A small network was trained on made-up records. Each row is its average activation on records with the value named, seen along a few directions.
Values that are neighbours, or in one group, have similar rows; names and order tell nothing.
Random noise pushes rows far along 8 fixed directions. That doesn't count. These rows show it; they differ only by the noise:
[  59  497 -191  441  313  130   59   53 -256   81 -206  129   47  403
  290  -14   98  615  -70]
[  71 -159  257  324   79 -328  -18  -33  585  623 -170  283   38 -156
  100 -133 -247  -52  221]
[-361 -375  347 -525  -82  200  114 -159  554   77 -162 -367   38 -181
 -400 -144  380 -109 -143]
[ -67  -43  320   -4  210 -101 -281   26   83 -257  350  329  355  -58
   86  133  458  236 -198]
[-397  631    9  416 -242   42 -165   65 -303  -81 -385 -184 -672  -86
  579 -723  -98  356  388]
[ 307    7   89  660  448  397   50  294 -449 -727  200   75   23 -300
  270  369  172  261    0]
[ 231 -620  425  227  271  534   96  -46  391  306  341  486  894 -260
 -180  329  636  269  -48]
[ 334 -211  456  245 -183 -594  243 -203 -132  508 -787   50 -644  169
  237  -35  -60   -1 -206]
[ 272 -258  276    2 -138  143  187 -190 -221  166 -240  161   63  200
   45   56  411  193 -217]
[ -37   76  134   30 -212  -39  108 -280  182  846 -456  220   75  402
  111 -360  202  374   -2]


Field U:
u8: [  17 -336 -387 -382 -325   -9  177 -107  445  846  -88  145  294  284
 -317  -67 -329 -346  230]
u9: [ 239  166 -194  440  365 -130  107  -59    0  634   44  306  318  344
  -73  450  -63  396 -314]
u13: [ -52  -10  249 -280 -105 -368 -616   91  -37 -927  861  366  283 -361
  234 -120  133 -334   95]
u10: [-231 -510  635  128 -142  305  146   10 -222  188 -355 -106 -178 -503
   53  -51  659  266   44]
u14: [-199  178 -197  250 -109  -74 -263   74   52  191   94  -29  -47 -342
  128 -154 -296   78  382]
u15: [-169  -80  194  133  117 -304   56   93 -240    5 -296 -214 -257   27
  -52  396  437  405 -408]
u6: [-527  283   71  223  501 -256 -141  157  547 -128   37 -503 -346 -544
 -121   -7 -344  -82   12]
u2: [ -15  108 -362 -169 -414  551  111   61 -478 -388  320 -127   86  -76
 -119  -84   68 -136   92]
u7: [-378  489  116  498  371  -65   -9  208   15 -112 -107 -251 -311 -250
  157  -67   52  341  -24]
u11: [  62 -139  151   14 -455  162   14  -62  -69  275  -70  131 -158 -152
  266 -526 -139 -262  499]
u4: [  40 -453  255 -159 -204  -19  138 -151   -6  -27 -418 -465 -517 -319
 -169  109  -63 -295    9]
u3: [-121   87  273  511  103 -392 -412  254 -112 -238  150  257 -118 -350
  439   52  115  276  155]
u5: [-224  417 -420  -41  234  -50   93  145  216  152  -49 -185 -150  202
 -143 -166 -560 -189  119]
u1: [ 168    4   56  102  267  166   10 -166  -28  134   41  121  372  125
  -27  188  229  307 -141]
u12: [   8  -42  -30   84 -116  134  182   97 -388   83  -45  -30 -185  -42
   27   55   33  -93  -94]
A value of U combines one of 5 hidden first parts with one of 3 second parts; all combinations occur once.
- Changing only the second part turns u8 into u14. u12 has the same second part as u8; what does that change turn u12 into? => u9
- Changing only the second part turns u5 into u6. u10 has the same second part as u5; what does that change turn u10 into? => u4

Field S:
s9: [  12   49  -50  288  -93  237  177  180   71  -49 -100 -206  -96 -156
   74 -210  -50  -56  168]
s23: [-164  206    7 -358  570  149  -85   -3  885   50  178 -347  213   22
 -301   57 -293  -73  -32]
s18: [ 406  125  123   92   69  215  293 -299 -373   71 -500 -143 -234  264
   57  166  410  541 -572]
s10: [ -44  124 -532   81   68  843  331   22 -179 -322   55 -548  119  285
 -282  197  167  437 -123]
s15: [ 102  -92    5  563    1   96   60  -57  279  422 -372   49 -197 -376
  -23  138 -112   75  124]
s11: [ -36  239 -124 -132   18  365  181 -186 -463 -404 -114 -287  -22  151
 -219  -70  369   57 -316]
s17: [-110 -218  409   45 -924 -203  126  -31 -542  342 -769 -288 -944 -249
  423 -542   54   -9  313]
s24: [  82  276 -329  654  559 -287  -69  310  711  341  139  285  356 -175
  164  182 -664  306  575]
s8: [ -78  -15  -80 -238   -8  -29 -242  399 -203 -818  326 -101 -148 -196
  124 -143  -39 -215  160]
s6: [ 633 -515 -129  411   78  304  -41  115 -240 -187  426  630  362 -400
  199  120 -429 -470  572]
s20: [ 399 -788  248 -409 -129 -111   90 -488  481  913  -70  418  698  191
 -191  376  164    7 -195]
s25: [ -78   78   57  194  -22  533 -123  -30 -498   13   24  225  205 -190
  227  -54  378  497  221]
s7: [  82 -578  893   78    1   66  224 -272   74  513 -364  180  -79 -258
  -66  -40  398  -83 -167]
s13: [-208 -380  157 -164 -374   -8 -286  -63  235  439  654  418  523 -275
 -228   97  186 -188   19]
s14: [-453  386 -250  186  262  -76  273  226 -456 -103 -720 -665 -914  111
  161 -103  -14  203 -151]
s3: [ 536 -241  252   98  232 -252  119  -69  396  158   50  399  366  322
  -81  246 -171 -230   17]
s5: [-459 -423  250 -134 -254  361   96   69  222   33   64 -278  165 -346
 -314  -31  562  104 -121]
s12: [ 222  260  -84  301  173 -631 -567  -31 -203 -154  368  743  261   58
  634  -77 -210  149  264]
s22: [-206 -265  -60 -508  -32  165  263   86  160 -687 -434 -921 -635 -149
 -378  -93   56 -483   49]
s4: [-269  787 -619  339  447  -98 -224  192   54  126   73 -296 -159  130
  -47   22 -542  147   76]
s2: [-427  365 -100  181  -64  118   64  200  246  -14 -138 -195 -194  -86
  264 -607 -571 -188  470]
s16: [-544  225   52   48 -184  214  -11  164   -1 -296   69 -460 -435 -493
  -68 -342  128 -212   32]
s1: [ 270  -71 -123 -149 -347   31  353 -114  -34 -480 -356 -573 -495   52
 -182 -184 -371 -454   12]
s19: [-198 -347  172  167   33  872  927  -52  312  782 -708 -637 -375 -227
 -473 -104  -43  -85   45]
s21: [-156 -143  180  291  210  223  294  181 -287  215 -200 -218 -158 -329
  -27  370  312  452  -34]
A value of S combines one of 5 hidden first parts with one of 5 second parts; all combinations occur once.
- Changing only the second part turns s24 into s1. s20 has the same second part as s24; what does that change turn s20 into? => s18
- Changing only the second part turns s12 into s15. s6 has the same second part as s12; what does that change turn s6 into? => s4
- Changing only the second part turns s14 into s16. s8 has the same second part as s14; what does that change turn s8 into? => s9
- Changing only the second part turns s17 into s2. s21 has the same second part as s17; what does that change turn s21 into? => s19

Field T:
t9: [-206  545 -343   -7  -66 -387 -177  -25 -305 -166 -136 -146 -375  337
  174   14 -213  255 -111]
t8: [ -16  -49   63 -204  -11 -207   72   18  196 -222 -194 -374 -375  -43
  -60 -150 -273 -298  122]
t2: [ 185  -11   36  168  305  185  225   48   61 -269 -140 -326 -142 -118
 -100  246  -30   51 -120]
t3: [-531  140  328   13   50 -149 -258 -100  487  228  -72 -142  -95 -230
   13 -415  215  160  -18]
t6: [-180  351 -264   77  197   70  -27  226  143   74  319  109  343  126
  -46  -18  -51  142  -21]
t10: [ -12  197 -224  135  185  214  124  130   68   66 -191  -38  106  272
   64  -78 -130  239  155]
t7: [ -22  -96  240  389   40   95  181   20  -50  276 -191   38 -238 -203
   33   -9  124   47   21]
t4: [-160 -469  350  126    6  317 -237  139  274   33  398  174  345 -734
   17   -1  210  -46  371]
t1: [-207 -118  126 -363  208  347  -83   11   64 -530  486  -63  359 -320
 -270  188  331 -149 -194]
t5: [-200   84 -322 -147  -40  197  142  -63 -241  124 -336 -260  -11  286
 -122   51  260  335 -167]
The values of T form a line.
- Which values are neighbours of t7? Give them in the order they are listed. => t6, t1
- Which values are neighbours of t9? Give them in the order they are listed. => t5
- Which values are neighbours of t10? Give them in the order they are listed. => t8, t4

Field Z:
z3: [ -86 -103  110 -155 -320  -97  -97  -99  188   73 -102  -16  -53 -170
   87 -314  -16  -62  180]
z2: [-208  217  117  231  313  326   16  164   -3 -310  142  -15  172 -103
  105   21  263  328   -2]
z10: [-227  421  -97  366  163  351   67  114 -135 -149   -4 -112 -136 -156
   49 -110   38  234   44]
z24: [-196 -143  147 -169 -160   35  -66  -78   34  102  165  144  171  -16
    7  -79   94 -114    6]
z9: [  96 -196   76 -134 -239  273  148 -154  169  495  -84  -22   31  -40
 -240   59   40  -68  -39]
z1: [  73  117 -121  157  325 -303  -63   -8  226  -64   60   41   20    4
   26  203 -273  -62  -67]
z15: [-191  235  -81   13  219  144  235  197  182 -228 -461 -537 -452  -38
   -7 -133 -235   66  164]
z16: [-195  -37  -56  350  136  327   41  266   62   -7  198   19   77 -315
   19 -105   75   47  223]
z5: [ 140  -80 -222  -41  -83  361  302  -89 -109  296 -181 -136  221  243
 -102   53  145  233  168]
z23: [ 166 -379  110 -161  376  274  -16   36  337 -375  368  -22  448 -189
 -265  335  231 -196  -14]
z12: [-162  128 -349   77   57   84 -122  -36  367  319    4   81  262  -24
  -51   -9 -243   13  253]
z25: [-221 -114  -58 -487 -238  237  183 -189  -19 -258 -277 -692 -357  -19
 -367  -86   68  -69 -230]
z17: [  37 -195  -51  189   79  117   99  196 -222 -244   61  -52   37  -77
  -65  415   70   33  -23]
z8: [ -81  110   71  -13  -98   91  372 -282  190  528 -666 -358 -297  399
 -146 -262   12  202  -51]
z18: [ -79  138   40  320 -483 -402  -37 -170 -203  859 -227  423 -244   98
  343 -473 -162   52  210]
z6: [ 204 -231  386  236   26 -622 -292  -89  454  314  286  567  193 -135
  102   61   28 -201  -69]
z14: [ 106   64  -43 -246 -391  264   38 -163   16  320 -281 -111 -128   14
   20 -481 -235 -275  361]
z19: [ -53  -51  -25 -227   59  -15   24   71   66 -127  176   85  291  156
 -175   46  -65  -63   -1]
z4: [-239   86 -242 -106 -152  346  340    7  402  354 -363 -414  -63   46
 -194 -410 -144 -115   84]
z20: [-285   -1   16  294  831  238  -24  432  163 -579  127 -230    1 -357
 -102  378  186  279  -52]
z11: [ 224  235 -373  110 -209  -34 -226   93 -506  -35  117  256 -137   -2
  365 -291 -408  -93  368]
z13: [  96 -175 -131 -220 -392  351  237  -53 -103  189 -136 -183   46   91
  -74 -116  -47  -17   38]
z22: [-244  313  172 -335  191 -359   72 -138  104  228 -236 -277 -276  294
  -81 -126  105  166 -386]
z21: [ -44   -8 -194  -64   -2  115  107  -18 -284  133  -89 -168  -73   87
 -159  268  126  176 -211]
z7: [  -6  -96  -75    2  266 -151  309 -295  726  891 -708 -311   56  358
 -355   26 -141  186 -181]
A value of Z combines one of 5 hidden first parts with one of 5 second parts; all combinations occur once.
- Changing only the second part turns z2 into z8. z15 has the same second part as z2; what does that change turn z15 into? => z23
- Changing only the second part turns z14 into z11. z10 has the same second part as z14; what does that change turn z10 into? => z18
- Changing only the second part turns z12 into z5. z24 has the same second part as z12; what does that change turn z24 into? => z19
- Changing only the second part turns z7 into z1. z25 has the same second part as z7; what does that change turn z25 into? => z9

Field K:
k11: [  97 -109   11    2   88   83  -18  147   98 -536  101 -193  121 -162
  -77  239  207  100  -65]
k4: [-416  599 -543   -6   58    6 -135  -30 -182   -8   35  -85  -25  188
   11  -31  -47  304 -128]
k6: [-137 -497   63 -118 -395  160  107   31  194  447  110  181  224 -104
 -222 -145  -18 -291  339]
k2: [ 288 -111  351  414  -48 -539  164 -110    6  457 -408  139 -366  150
   87 -104   29 -132 -232]
k9: [-390  156 -298 -149  162  759  262  302 -208 -264   23 -474  110  -42
 -174   59  311  367  -70]
k1: [ 487 -521   42  241   79   55  220   -4  330  348 -189  126   99 -284
   64  116 -468 -371  453]
k7: [ 118  407 -300  140  425 -147  332   -7  186  125 -167 -172  -65  440
 -125   89 -365   11 -307]
k5: [ 486 -671  212 -494 -231 -115   73 -236  -40  193 -132  211  -15   41
  -82   81   21 -543   69]
k10: [ -75  449    1  533  606  368  200  254  -36 -333  -60 -253 -211 -200
   64  126 -279  208   51]
k3: [-161  725 -640   71  775  128  -85  345   96 -836   74 -524   12  281
  -50  211 -407  403  -67]
k8: [-296   17  210 -113 -598  192 -255 -230 -529 -189  -14 -262 -449 -343
  118 -217  322   61   12]
The values of K form 3 separate groups.
- List the group mates of k2, in the order listed. => k7, k10
- List the group mates of k9, in the order listed. => k4, k6, k8

Field L:
l6: [ 120  153  -26   75  352 -181 -375   68  240 -597  263  247  280  -61
  163  333  -40  234 -100]
l8: [-114 -236  380  747  -96   37   82   93 -313  535 -572 -188 -550 -521
  387 -148  142  411  545]
l10: [-204  213  -77 -560   62   64  -64  219  -63  -88  352   73  342  374
 -147   15  220  106  -99]
l1: [ 260  353 -174  243  174   93 -198   19 -294 -687  323  183  205  190
  311  124   80  289   22]
l5: [ -46 -245 -439 -492 -572 -154 -180 -133  155   97   48  114  -41  -91
   64 -207 -467 -587  467]
l9: [-317 -163  437  359 -144  420   23 -146  -56  385   56   24  158 -467
  -82  -50  674  301  -27]
l3: [ 844 -131  -51   84 -318 -520  -56 -233   29  249   61  741  154  485
  197 -130 -491 -531  255]
l2: [-481  515   -7  212  193 -785 -583  300  212 -664  603  -75 -212 -337
   99  100 -290 -148 -268]
l11: [-479 -516  433 -532 -427  164   10  -56   84  199 -141  -68  -72 -206
 -137 -394  373  -16  -23]
l4: [  68  201  211   10  -54 -135 -287   47  -38  -71  309  419  207    7
  332 -501   86 -110   72]
l7: [ 383 -372  435  825 -303  577  119  -59 -538  360  163  429 -116 -731
  328  -79  132  -35  353]
The values of L form 3 separate groups.
- List the group mates of l9, in the order listed. => l2, l7
- List the group mates of l6, in the order listed. => l1, l3, l4
